Each row below holds a small network's activations on one record, seen along a few directions.
Each row is followed by the record's values for the fields W, M, U, Y.
A field that a record lacks is written none.
The largest differences between rows may come from other fields.
(in the rows, 500 means zero)
Random noise pushes rows far along 11 fixed directions. That doesn't count. These rows show it; they differ only by the noise:
[406 372 312 452 503 550 630 516 530 338 444 414 441 367 464 597 398 711
 576 488 441 532 552 455 586 546 320 392 405 618 623 419 696]
[450 427 393 555 448 497 481 426 548 651 539 433 645 556 438 625 481 543
 556 465 559 376 496 422 452 420 469 368 506 393 637 496 619]
[337 508 417 359 499 523 407 485 578 440 505 505 447 548 269 654 405 618
 264 605 538 634 515 506 350 559 434 569 445 555 755 685 834]
[423 510 484 394 847 404 551 503 367 250 461 685 258 533 669 594 477 508
 592 422 468 367 440 386 637 397 784 453 444 489 548 348 330]
[471 411 557 483 624 522 622 558 563 327 605 516 374 388 552 475 543 296
 618 538 357 524 482 463 370 586 615 510 264 553 473 247 384]
[550 500 465 555 636 533 757 413 488 426 421 311 364 235 489 496 470 693
 607 357 364 343 538 373 547 542 384 440 414 461 589 367 515]
[674 661 883 467 615 534 369 301 420 337 452 681 536 505 515 297 544 706
 389 554 492 383 534 515 376 471 636 678 486 449 726 490 444]
[456 633 573 407 809 434 527 378 480 477 486 460 254 538 457 575 501 503
 303 400 462 277 439 358 443 416 725 566 451 421 647 512 526]
[447 565 481 544 474 505 481 504 461 572 587 466 478 443 364 586 505 345
 402 432 454 530 523 481 349 548 493 597 533 382 461 562 459]
[495 603 641 518 593 500 580 498 417 440 572 546 394 384 397 413 438 397
 524 318 401 346 684 407 553 484 324 465 615 465 377 334 352]
[510 649 584 443 577 309 448 735 507 402 680 729 486 437 369 561 506 247
 662 592 411 667 614 524 393 554 467 588 501 361 584 583 295]
[347 449 496 473 691 514 488 353 609 556 548 444 458 543 359 576 451 425
 332 451 387 221 476 409 409 383 539 363 380 532 634 287 681]
[393 541 743 613 605 625 492 358 436 485 526 810 554 366 245 438 436 483
 583 522 534 561 574 470 168 659 419 468 526 276 590 403 406]

[597 483 579 541 514 442 526 485 624 582 613 357 589 491 519 440 561 327
 512 480 344 293 500 481 467 396 501 462 395 520 517 320 456] => (W none; M none; U u3; Y none)
[547 599 444 567 427 410 537 629 544 739 616 314 495 460 427 517 554 226
 499 393 412 422 553 494 561 472 397 495 585 446 302 538 403] => (W none; M none; U u1; Y y2)
[476 474 412 611 477 567 503 391 377 499 405 489 560 388 515 550 474 643
 502 423 453 455 501 502 544 507 458 492 560 432 478 471 473] => (W w1; M m2; U u1; Y y1)
[463 525 434 630 601 480 624 459 446 616 436 574 509 390 432 608 478 602
 742 463 599 539 462 400 420 585 489 396 555 215 590 599 410] => (W none; M none; U u1; Y none)
[426 474 428 364 620 389 517 631 523 396 557 566 338 618 602 637 515 395
 598 575 586 587 456 421 517 501 713 521 425 490 564 565 450] => (W w1; M m2; U u1; Y y1)
[459 510 473 561 489 512 445 423 400 607 555 515 530 617 538 586 516 384
 431 366 587 409 450 426 458 421 639 506 611 363 395 522 397] => (W w4; M m3; U u1; Y y4)
[428 339 379 590 360 532 605 554 533 730 555 492 599 613 531 588 498 439
 885 479 797 526 526 357 519 535 471 234 583 358 460 512 483] => (W w6; M m2; U u1; Y y2)
[627 583 551 670 422 573 479 230 427 759 459 308 634 502 486 478 552 674
 369 291 553 210 500 382 476 398 489 527 661 296 503 569 524] => (W w5; M m3; U u1; Y y4)
[466 507 343 478 503 512 556 491 516 524 516 264 350 421 468 657 544 458
 324 458 430 541 419 463 378 566 622 671 388 473 536 622 596] => (W w4; M m3; U u1; Y y4)
[447 504 482 467 565 499 401 376 579 552 429 560 559 683 472 501 445 712
 368 529 586 406 474 458 585 403 471 383 557 537 580 561 718] => (W none; M none; U u1; Y y1)
[460 525 542 487 468 558 491 492 469 555 520 451 423 584 511 440 487 386
 357 388 542 440 532 479 556 468 489 504 597 567 278 463 476] => (W none; M none; U u2; Y y2)
[537 483 605 553 351 626 632 472 377 562 590 315 400 524 595 400 506 281
 427 245 594 443 550 394 483 517 480 583 646 486 130 413 283] => (W w1; M m4; U u2; Y y4)
[551 511 463 464 552 388 504 620 521 481 600 457 446 472 586 529 582 315
 647 478 391 370 565 471 613 421 604 479 421 536 501 375 406] => (W w4; M m1; U u1; Y y3)
[496 367 434 631 332 632 607 479 381 516 448 465 604 363 539 475 472 562
 728 416 542 516 548 514 547 559 366 378 556 483 405 361 426] => (W w6; M m4; U u1; Y y2)
[394 254 459 480 393 650 434 340 510 658 430 434 590 773 635 518 519 537
 513 545 793 369 358 480 467 393 755 330 446 590 569 394 684] => (W w2; M m4; U u2; Y y2)
[376 609 307 374 615 388 405 508 449 534 408 461 405 581 379 656 377 613
 256 385 453 324 540 506 793 300 386 418 666 608 575 602 705] => (W w3; M m1; U u1; Y y3)
[361 463 493 472 787 512 559 338 520 537 431 463 356 529 452 579 468 478
 394 446 456 250 367 418 445 404 698 369 380 498 648 334 592] => (W w6; M m4; U u1; Y y2)
[509 457 543 551 342 613 595 555 532 514 552 431 517 361 416 451 508 408
 584 534 516 669 555 538 359 678 366 542 455 517 457 493 488] => (W w5; M m4; U u3; Y y2)
[611 663 519 431 430 539 552 496 326 403 362 321 329 346 459 443 453 700
 279 380 473 561 556 566 634 544 370 738 641 608 493 701 540] => (W w3; M m3; U u3; Y y3)
[555 533 474 420 515 441 406 567 369 369 489 538 433 617 732 512 556 457
 471 441 493 423 479 526 737 363 706 569 547 617 400 472 361] => (W w5; M m4; U u1; Y y2)
[469 443 451 550 476 516 396 498 542 441 519 578 666 376 412 514 501 498
 543 580 290 454 567 615 494 477 403 430 387 582 617 318 585] => (W w4; M m1; U u1; Y y3)
[607 421 632 479 406 749 660 377 426 321 363 398 324 465 711 304 556 785
 500 491 692 644 449 439 452 697 619 651 435 602 400 522 531] => (W none; M none; U u1; Y y3)
[417 477 511 531 596 558 385 371 372 360 341 803 572 522 516 478 413 754
 478 540 533 550 471 562 569 492 506 441 581 505 525 473 504] => (W none; M none; U u3; Y y1)
[488 464 329 597 422 504 507 676 292 273 491 574 491 248 602 500 502 329
 530 429 190 686 513 697 656 565 420 602 515 619 141 330 212] => (W none; M none; U u1; Y y1)
[325 441 294 536 587 537 591 491 363 458 432 495 390 331 429 641 389 500
 497 336 396 454 512 485 610 499 389 407 555 516 399 368 476] => (W w1; M m3; U u3; Y y4)
[552 549 491 453 435 383 364 644 527 442 495 699 674 543 485 485 476 579
 625 650 498 610 569 628 633 455 357 448 564 539 603 592 502] => (W none; M none; U u1; Y y2)
[463 492 494 502 476 508 526 510 493 551 564 343 463 455 425 446 455 295
 360 358 335 309 571 526 600 396 354 441 542 647 331 287 509] => (W w2; M m3; U u1; Y y1)
[529 511 523 471 426 505 415 537 591 530 544 435 525 556 486 430 536 399
 325 567 425 537 487 589 504 491 476 575 471 640 403 512 574] => (W none; M none; U u1; Y y3)
[537 497 574 480 424 547 416 456 599 498 545 469 543 547 475 404 551 506
 389 569 465 466 557 525 467 501 487 538 448 606 514 474 641] => (W w6; M m1; U u3; Y y1)
[638 563 530 541 336 439 442 560 442 649 590 475 597 599 604 509 613 415
 654 475 664 493 552 448 508 469 612 573 622 323 472 669 350] => (W w4; M m4; U u1; Y y3)
[502 637 583 555 506 445 255 425 449 548 474 630 738 393 257 486 446 520
 311 527 250 332 590 694 517 367 310 500 578 514 681 445 552] => (W w5; M m4; U u3; Y y2)
[654 545 531 524 386 597 444 455 449 338 381 499 533 394 615 396 584 782
 430 595 460 683 482 607 499 630 536 724 447 560 512 633 536] => (W none; M none; U u1; Y y3)

Which values does each new row have?
[564 456 670 493 496 604 610 482 531 324 478 600 463 416 545 304 479 633
 663 552 541 589 603 465 487 637 366 479 463 562 455 379 458] => (W none; M none; U u1; Y y4)
[647 477 460 452 358 545 623 605 439 294 451 361 401 395 688 425 534 649
 597 485 498 646 552 512 651 597 452 634 471 642 417 547 453] => (W none; M none; U u1; Y none)
[485 487 312 620 439 479 759 523 654 704 470 287 528 325 319 629 447 665
 678 515 570 673 495 384 373 696 214 401 497 268 618 755 648] => (W none; M none; U u3; Y y1)
[210 418 381 416 692 547 553 412 537 394 411 583 413 447 250 682 292 665
 366 513 469 526 478 458 410 525 338 347 442 534 734 455 766] => (W w1; M m4; U u2; Y y4)
[481 516 601 478 575 544 628 428 548 520 529 436 394 555 454 435 434 523
 456 385 574 407 538 344 477 498 399 431 557 480 430 455 527] => (W none; M none; U u1; Y y4)
[529 470 493 564 437 537 297 352 444 607 399 595 728 639 584 463 523 656
 425 507 554 353 455 584 603 337 569 431 596 502 512 478 550] => (W none; M none; U u2; Y y3)
[313 375 345 467 679 435 659 592 672 465 565 457 408 392 375 643 412 376
 632 535 341 465 528 421 485 517 371 282 317 545 595 300 604] => (W w1; M m2; U u2; Y y1)
[719 485 647 564 425 502 496 511 427 290 501 546 654 396 692 287 530 561
 584 487 319 487 552 595 613 452 419 571 482 601 388 305 277] => (W none; M none; U u2; Y y4)
[516 346 479 598 310 750 418 295 403 469 347 464 630 475 618 485 568 734
 380 605 597 677 313 623 289 640 712 674 385 524 543 556 594] => (W none; M none; U u3; Y none)
[314 537 478 352 569 382 480 735 568 409 641 710 397 562 296 595 368 269
 497 582 520 738 599 505 434 560 329 467 551 516 470 585 503] => (W none; M none; U u2; Y y4)
[437 402 570 407 481 642 653 459 538 407 461 421 329 527 504 375 403 626
 541 444 647 454 628 376 597 557 340 381 520 684 435 374 656] => (W none; M none; U u3; Y none)
[439 427 533 363 353 492 436 686 598 478 647 656 491 798 565 458 488 391
 638 585 796 687 614 419 550 523 482 424 577 588 367 584 547] => (W none; M none; U u2; Y y3)
[560 434 382 489 360 434 576 623 603 600 511 313 590 460 495 506 493 487
 667 553 492 483 542 551 634 464 327 368 472 596 576 498 604] => (W w2; M m4; U u1; Y y2)
[382 521 394 472 470 384 343 673 607 589 644 552 591 565 334 597 472 185
 365 568 337 555 522 618 508 434 397 470 503 587 421 497 535] => (W none; M none; U u3; Y y2)
[498 453 462 549 533 471 549 466 613 654 532 479 575 579 508 548 525 497
 635 527 600 462 447 402 427 495 539 383 463 366 561 523 517] => (W none; M none; U u1; Y y4)
[525 490 590 360 541 501 513 520 492 313 522 537 352 704 687 441 499 512
 377 494 616 581 428 433 537 483 653 603 508 609 381 547 452] => (W none; M none; U u3; Y y4)
